These are the activations of a small network on made-up records, seen along a few directions, one row for each record.
Records have a field called P. Each example row is followed by its value.
Other fields move the rows too, some of them a lot.
In the rows, 500 means zero.
Strong random noise was added to every row along 4 fixed directions; ignore it. To show where, here is one row again and again, with new noise each time:
[519 609 454 540 533 520 449 590 460 577 579 472 563 458 504 561 414 429
 515 521 559]
[543 505 618 433 358 481 537 489 635 378 526 352 444 465 486 574 553 530
 384 581 485]
[521 588 480 533 575 494 494 570 445 587 500 511 542 430 502 565 450 415
 468 457 535]
[550 465 463 506 612 463 516 511 424 618 485 544 477 434 522 575 453 476
 458 416 544]
[526 525 294 538 444 576 335 570 410 610 791 362 589 557 570 543 261 530
 665 660 645]
[507 467 465 496 597 451 602 468 338 604 338 506 514 400 561 545 464 426
 379 338 477]

[514 325 562 481 394 488 509 401 619 407 499 450 341 574 515 439 531 635
 528 579 487] => p5
[422 682 540 588 350 594 406 591 619 382 596 424 562 588 457 388 473 458
 642 689 492] => p10
[478 277 433 433 268 519 530 329 438 386 480 207 467 612 623 416 445 647
 484 580 467] => p7
[593 636 589 533 445 541 338 657 759 444 815 491 484 534 399 586 504 529
 616 728 633] => p7
[437 608 611 397 217 506 666 443 511 261 358 212 624 439 551 494 570 430
 290 542 361] => p9
[489 424 608 443 492 446 604 413 535 410 294 487 417 479 481 480 647 527
 346 393 390] => p9
[583 700 436 496 747 477 394 695 491 717 684 704 566 361 407 728 456 394
 482 434 604] => p6
[460 308 374 464 372 505 604 339 290 491 405 316 547 537 671 412 382 547
 491 475 474] => p5
[486 383 457 565 641 479 544 440 394 597 381 654 450 524 536 409 485 503
 570 381 500] => p3
[469 397 436 562 596 498 534 438 384 578 397 604 479 533 553 399 459 500
 579 414 498] => p3
[486 567 735 392 249 481 640 452 696 206 398 329 506 463 462 506 688 495
 311 578 376] => p4
[594 383 670 427 484 424 534 458 715 427 494 518 282 458 434 601 630 604
 375 512 491] => p1
[425 803 394 529 483 567 465 642 363 551 551 433 759 431 510 539 394 313
 496 514 493] => p2
[549 413 611 418 421 453 560 437 584 399 440 370 421 481 487 559 606 561
 346 490 466] => p1
[526 497 504 327 156 527 516 450 586 294 697 158 580 509 556 598 476 594
 404 714 495] => p2
[446 452 379 600 675 497 552 471 259 665 337 642 551 495 574 393 410 420
 577 331 497] => p10
[613 316 568 463 612 445 454 467 666 528 638 699 313 533 427 560 587 654
 565 521 587] => p8
[562 650 618 385 449 474 477 594 664 416 607 418 523 410 398 692 619 480
 325 546 489] => p6
[472 457 575 474 306 544 412 464 707 310 583 375 405 634 446 419 572 635
 558 680 461] => p4
[469 375 576 454 533 441 639 377 484 462 282 587 408 472 502 452 613 520
 397 370 396] => p8

Which value of P does each new row have?
[438 715 581 622 592 512 573 601 439 513 317 596 625 436 476 423 536 289
 492 402 460] => p10
[503 498 424 630 733 508 422 564 435 682 520 752 477 526 476 443 438 466
 676 429 576] => p10
[576 261 406 506 665 468 417 439 473 630 581 650 373 580 499 497 488 653
 616 446 589] => p4
[574 100 161 404 326 539 375 323 329 601 848 234 440 652 710 529 186 794
 678 686 663] => p1
[362 498 537 402 232 496 763 331 329 294 154 209 642 448 634 393 540 415
 263 420 281] => p4
[587 549 894 450 434 424 597 524 894 257 430 558 325 443 341 558 807 517
 339 545 449] => p5
[569 531 620 528 672 433 559 550 554 560 410 668 443 406 440 568 597 433
 423 378 517] => p7
[531 369 600 360 278 473 574 380 642 302 515 326 409 516 520 531 584 634
 384 597 444] => p9
[564 704 697 498 601 455 532 634 674 460 487 644 512 382 366 617 667 391
 390 457 499] => p9
[602 796 558 490 492 543 315 749 735 486 900 529 602 460 355 698 509 456
 569 708 646] => p2
